These are the activations of a small neural network, seen along a few directions. Each row is one input.
Each table varies a few parts of the input and shows all the possible inputs, shuffled.
Descriptions start from the smaller parts, as in this example, which fits no table here: one of 8 places around a ring, together with either a single point or one of 9 places around a ring or (one of 3 separate values, together with one of 6 places along a line).
Shared parts are said once, and a part with two or three values counts as separate values.
(in the rows, 128 means zero)

Table:
r1: [132 124 133 171 187 149 128  95 132 147 128  83 120 128 142 160 103]
r2: [120 133 127 193 189 157 139 118 140 146 135  82 117 116 133 160  96]
r3: [152 123 130  92  60  90 102 119 138 134 125 172 149 128 108 102 161]
r4: [131 119 140 137 162 133 108  99 108 122 105 108 119 143 148 140 117]
r5: [142 129 122  52  45 113 128 131 165 133 136 188 144 120 117 113 139]
r6: [145 131 110  35  30 109 167 139 155 134 168 179 160 108 108 105 167]
r7: [101 133 127 161 154 132 116 175 111 107 111 132 102 132 128 119 114]
r8: [111 130 133 146 152 129 109 152 105 106 104 132 108 141 136 118 120]
r9: [122 125 138 137 154 129 106 122 104 111 100 124 114 145 143 125 121]
r10: [137 132 115  61  39  97 179 155 123 119 171 151 172 127  99  89 196]
r11: [136 119 140 149 176 141 118  87 119 137 117  92 120 140 148 153 110]
r12: [106 138 122 202 187 156 137 145 138 139 135  94 109 107 127 151  94]
What do these inputs look like to the network?
Answer: either one of 4 places along a line or one of 8 places along a line
Start at r3 and move only the place on the line of 4, one step at a time. The first step leads to r5. Which rows follow, in order?
Answer: r6, r10

Table:
r13: [124 125 139 113  98  96  82 166 101  90  84 178 119 158 121  85 147]
r14: [129 140 109  72  61 122 178 156 154 133 176 157 152 106 106 111 157]
r15: [145 120 129  74 101 124 134  96 134 132 132 144 137 129 136 130 136]
r16: [110 122 129 199 227 165 116 142 120 130 104  97  73 128 153 165  64]
r17: [137 120 135  82 103 119 115 111 119 118 110 151 127 140 141 122 135]
r18: [109 133 134 226 225 148 117 121  84 118 112  68 106 123 142 142 113]
r19: [109 140 136 220 207 163  93 108 165 157 110  91 101 114 135 171  59]
r20: [150 125 120  75  90 129 153  98 148 143 151 140 153 117 128 131 143]
r21: [120 128 142 210 209 144 138  97 107 137 123  39 128 156 138 155 122]
r22: [146 132 114  74  73 128 174 125 157 143 170 148 155 109 115 125 150]
r23: [112 131 134  92 104 109  98 168  99  86  90 176 112 159 133  90 135]
r24: [101 138 133 198 211 177 108 117 163 146 111  90 101 118 149 179  50]
r25: [135 121 141 105  97  99  87 130 109 108  97 162 127 147 127 104 146]
r26: [154 129 115  93  66 114 153 118 155 152 171 143 165 105 106 121 160]
r27: [124 124 137  87 102 114 104 135 108 102  99 161 120 150 138 108 134]
r28: [149 115 139  98  96 103 101 109 119 125 107 154 131 139 128 118 144]
r29: [101 128 131 199 229 163 133 137  82 111 116  69 101 128 152 149  98]
r30: [158 116 131  96  93 110 114  89 134 138 128 140 146 126 125 127 147]
r31: [111 142 108  77  56 116 170 184 142 118 162 166 146 112 102  99 159]
r32: [120 137 110  94  48 101 154 182 142 126 162 166 155 109  91  93 169]
r33: [161 123 122  89  85 113 138  95 147 152 153 141 158 114 117 126 151]
r34: [139 136 111  90  53 107 162 153 153 142 177 156 161 102  95 106 165]
r35: [117 125 132 226 223 151  99 126 122 137 100  95  76 123 144 158  79]
r36: [111 125 141 183 215 158 151 109 107 128 127  39 125 158 151 160 110]
What do these inputs look like to the network?
Answer: one of 2 separate values, together with either one of 4 places along a line or one of 8 places along a line
Changing only the choice among 2 separate values turns r36 into r21. The same change can be made to r27. Which row results?
Answer: r25
Change only the place on the line of 4 in r21. List by row number the other rows that result.
Answer: r18, r19, r35

Table:
r37: [118 117 145 187 201 147  83 109 100 107  44 119  67 161 167 132  94]
r38: [180 109 127  39  62 100 118  62 152 178 153 164 154 107 126 133 156]
r39: [102 161 112 208 174 174 164 185 197 166 182 105 123  96 118 158  67]
r40: [ 87 124 146 190 211 130  78 164  98 104  66 136  53 157 143 135  88]
r41: [138 125 143  76  85  98  66 134 106  77  64 192 131 175 135  80 156]
r42: [122 143 113 227 165 113 182 154  65 118 182  58 156 109  91  86 213]
r43: [165 116 153  50  85  93  66  86 102 105  83 183 133 169 132  88 149]
r44: [123 119 148 155 122  76 176 125  66 131 150  55 170 169  92 107 192]
r45: [147 116 168 162 199 138  73  67  96 115  67  99  87 157 166 157  90]
r46: [128 143 109 112  31 128 173 205 195 141 189 188 145  86  85 123 137]
r47: [124 129 110 171 171 179 155  68 191 186 146  76 144  79 126 171  73]
r48: [120 118 118  80 125 148 204 118  92 110 164  48 159 171 153 132 181]
r49: [ 98 137 138  95  82  94  71 180 107  69  74 207 122 157 127  80 149]
r50: [153 139  99  90  39 117 174 155 206 155 182 173 151  87  90 138 149]
r51: [ 79 120 107 209 201 142  87 233  89  92  87 130  60 135 140 120  77]
r52: [141 119 145 147 182 154 113  32 149 174 139  79 135 103 144 194  86]
r53: [174 110 101  67  45 112 160 105 197 167 170 157 163  87 112 134 152]
r54: [ 70 146 128 106  70 103  73 240  90  68  88 200 112 112 107  69 127]
r55: [117 157 111 187 177 176 162 131 203 176 171  88 137  92 115 177  78]
r56: [154 116 149 160 187 147  93  33 116 138 102  82 120 136 171 180  90]
r57: [103 142 119  44 137 150 245 183  81  91 200 102 151 127 132 120 164]
r58: [174 110 127  51  67  98  99  46 122 148 114 175 143 144 146 102 147]
What do these inputs look like to the network?
Answer: either one of 4 places along a line or (one of 2 separate values, together with one of 9 places along a line)
Change only the choice among 2 separate values in r47. List by row number the other rows that result.
Answer: r53
